These are the activations of a small neural network, seen along a few directions. Each row is one input.
In each table, some parts of the input vary, and every possible input appears once, in random order.
A made-up example of a description, with smaller parts first: line(4) and (point or line(11) or (values(2) and ring(8))).
Shared parts are said once, and a part with two or three values counts as separate values.
In the rows, zero is written as 128.

Other details of the inputs shift rows strongly along two fixed directions, in all tables alike. That doesn't count.

Rows:
R1: [128 100 190 149 181 125 124 105 166 140 134]
R2: [141 127 171 133 161 157 102 131 128 123 111]
R3: [ 50  30 128 126 139  13 146  76 159 189 181]
R4: [134 111 160 155 149 162 109 130 125 103 110]
R5: [148 140 157 136 163 155 104 126 117 115 117]
R6: [133 131 172 137 121 167 139 136 150 116 135]
R7: [129 117 184 154 126 159 144 143 145 119 124]
R8: [ 70  44 100 133 182  18 108  72 134 172 174]
R9: [155 148 162 148 158 151 133 121 136 125 123]
R10: [174 172 123 143 119 172 138 136 122 108 117]
R11: [157 150 161 152 155 156 136 126 131 127 117]
R12: [128 176  35  95  74  72 126 136  70 146 122]
R13: [166 163 117 134 124 177 112 142  98 100 107]
R14: [124  83 195 144 165 129 128 112 166 140 135]
R15: [124 124 163 131 123 172 114 151 125 111 122]
R16: [134 171  26 102  77  76 126 138  70 141 128]
R17: [134 183  44  98  58  72 151 139 100 160 123]
R18: [126 177  31  90  79  78 123 134  77 151 129]
R19: [166 180 138 129 114 164 137 147 126 126 107]
R20: [131 131 140 117 164 163 133 152 133  89 100]
R21: [116 162  51  82  43  90 157 133 108 161 149]
R22: [160 167 123 147 105 179 142 144 130 111 112]
R23: [128  86 172 156 198 130 103 105 132 124 135]
R24: [144 135 161 125 153 155 101 132 128 121 114]
R25: [161 165 128 152 102 173 144 147 124 107 104]
R26: [175 177 122 150 125 166 143 148 115 119 113]
R27: [144 179  38 106  83  83 147 123 103 149 147]
R28: [111  76 169 157 177 142 102 108 147 117 131]
R29: [135 132 171 141 119 171 141 140 145 118 130]
R30: [120 178  25  82  71  78 182 150 110 127 118]
R31: [123 117 169 135 140 171 101 132 142 102 126]
R32: [134 131 145 114 166 167 132 145 133  87 103]
R33: [136 170  28 107  70  83 150 118 101 148 143]
R34: [164 176 129 126 130 170 112 146  94 111 103]
R35: [146 133 154 151 139 168 133 120 151 111 128]
R36: [125  97 188 157 180 125 128 112 164 146 128]
R37: [143 124 160 158 145 168 134 118 151 114 125]
R38: [ 38  26 121 119 142  19 115  85 143 169 177]
R39: [145 155 140 108  96 184 118 157 105 113 113]
R40: [ 52  36 127 114 143  23 140  67 169 186 192]
R41: [130 119 169 118 130 171 111 138 127 116 126]
R42: [153 173 120 114 129 172 166 157 135  93 102]
R43: [134 184  37 104  75  76 152 129  98 161 135]
R44: [118  77 191 128 172 133  98 115 150 128 132]
R45: [165 159 119 143 120 168 116 150  92  99  98]
R46: [159 134 160 162 166 155 135 121 136 123 127]
R47: [109  89 187 154 158 140 127 107 177 123 146]
R48: [136 172  30  92  86  85 119 128  82 139 142]
R49: [133  87 174 179 178 125 135 106 148 127 129]
R50: [144 155 136 112  95 182 120 164 105 115 110]
R51: [108 160  50  73  48 100 123 142  96 136 147]
R52: [145 152 142 117  93 176 122 165 100 111 103]
R53: [100  74 185 155 161 136 104 122 148 115 127]
R54: [115 174  37  99  40  94 150 141 117 147 142]
R55: [139 112 177 125 146 161 103 138 131 119 115]
R56: [148 168 114  96 133 174 134 159 120  81  97]
R57: [ 46  39 116 130 146  22 133  65 177 176 189]
R58: [176 174 127 155 122 160 146 150 109 116 106]
R59: [132 126 157 136 171 158 163 143 159 101 110]
R60: [133 168  55  80  53  84 145 135 116 154 140]
R61: [ 44  33  99 106 183  10 135  84 151 148 155]
R62: [128 119 180 150 130 167 141 141 151 122 130]
R63: [139 132 168 137 117 170 145 146 140 129 124]
R64: [154 160 120 129 111 185 111 143 109  98 108]
R65: [ 98  76 181 150 165 142 101 119 155 118 134]
R66: [ 65  35  97 134 174  22 107  67 138 167 173]
R67: [137 136 164 156 116 164 139 145 145 112 115]
R68: [157 171 129 119 118 166 110 157 106 119  98]
R69: [129 169  47  85  49  82 150 143 111 160 135]
R70: [115  72 190 137 172 132 101 122 148 133 127]
R71: [122 115 168 138 139 171 103 134 139 105 123]
R72: [143 134 161 137 146 148 108 143 116 122 101]
R73: [ 69  42  98 125 173  25 104  60 140 161 178]
R74: [119 163  28  86  64  96 117 124  96 131 139]
R75: [138 174  25 112  66  86 152 127  99 148 138]
R76: [ 54  50 100 105 180  17 159  74 177 155 174]
R77: [151 136 172 165 161 144 139 128 131 127 111]
R78: [122 111 176 132 136 171 110 139 131 109 127]
R79: [117  71 193 141 167 126 104 125 141 129 119]
R80: [165 164 145 129  94 161 143 161 122 121 100]
Each input here is: values(2) and line(4) and (point or ring(9)).
- The inputs of R18 and R12 match in every part but the line(4) part. If R50 is changed in the same way as R18 into R12, which row does it become? => R52
- Start at R76 and move only the line(4) part, one step at a time. The first step leads to R42. Which rows follow, in order? => R59, R30
- Which other rows does R2 become when the values(2) part takes its other values? List them by row number. => R19
- Which other rows does R50 become when the values(2) part takes its other values? List them by row number. => R63
- Which other rows agree with R47 in the line(4) part and the values(2) part? List them by row number. => R1, R6, R9, R10, R27, R35, R40, R60, R76

Rows:
R81: [114  94 179 134 146 136 129 119 156 133 138]
R82: [113 124  60 118 115  49 114 101 101 165 147]
R83: [ 92 105  69 110  93  67 106 110 103 152 153]
R84: [140 109 152 162 181 133 109 101 130 126 134]
R85: [134 121 172 141 135 142 138 133 144 134 125]
R86: [176 181 117 129 146 182 130 152 105  88  95]
R87: [106  84 161 133 166 136 110 128 133 109 122]
R88: [192 212 124 121  88 220  99 175  80  95  87]
R89: [124 102 168 156 156 129 146 115 158 134 133]
R90: [ 89 118  65 106  90  63 151 110 139 153 159]
R91: [116  96 182 139 148 129 131 121 155 140 137]
R92: [112  96 169 141 147 142 134 121 163 121 138]
R93: [128 100 156 141 193 117 117 117 133 121 116]
R94: [177 199 129 106 112 213 112 181  92  82  80]
R95: [147 201  44  95  37 108 162 156  97 147 124]
R96: [ 97 130  63  89  71  75 143 120 128 153 154]
R97: [120 103 166 154 154 137 145 115 162 124 135]
- Describe the family of inputs behind these rows. => (values(2) and line(4)) or ring(9)
- List by row number the other inputs of the same sort as R90. => R81, R85, R89, R91, R92, R95, R96, R97

Rows:
R98: [ 92  64 171 130 156 122  86 127 119 124 127]
R99: [140 150 150 120 103 194 135 162 138  95 112]
R100: [103  87 152 136 171 126 141 115 158 112 130]
R101: [164 164 132 153 128 186 142 142 127  96 108]
R102: [121 140  98 121  72  90 142 121 128 164 147]
R103: [132 154  72 122 100  88 155 120 118 148 142]
R104: [119 137  68 114  72 100  96 134  73 142 132]
R105: [122  93 144 137 212 103 103 115 123 117 110]
R106: [ 97  72 194 133 151 113 133 115 170 146 140]
R107: [147 163  45 122 131  78 113 120  79 135 115]
R108: [160 157 162 145  95 187 132 148 136 119 121]
R109: [142 147  71 112 123  86 106 110  89 155 135]
R110: [128 156  57 104  96 106  92 115  88 133 142]
R111: [148 156 161 116  91 190 137 164 137 108 111]
R112: [131 152  65 124 104  92 152 116 118 137 139]
R113: [127 147  89 124  96  85 151 121 123 162 145]
R114: [103  86 156 118 176 129  83 109 132 115 137]
R115: [191 200 195 136 103 245 145 191 127  93  75]
R116: [ 95  85 151 130 157 129 134 118 160 114 136]
R117: [111  91 157 136 176 120 144 115 157 117 130]
R118: [119 151  54 117  79 104 143 123 118 133 144]
R119: [105  78 176 139 186 109 144 111 164 130 137]
R120: [102  78 186 137 175 108 141 115 166 144 139]
R121: [196 199 181 159  99 226 143 171 123 110  90]
R122: [112 135  79 119  78 104 137 121 129 143 152]
R123: [120  85 163 124 197 111  97 108 129 135 128]
- Describe the family of inputs behind these rows. => values(2) and (line(4) or ring(9))
- The inputs of R98 and R104 match in every part but the values(2) part. If R100 is changed in the same way as R98 into R104, which row does it become? => R101
- Which other rows does R107 become when the values(2) part takes its other values? List them by row number. => R105
- Which other rows does R112 become when the values(2) part takes its other values? List them by row number. => R117
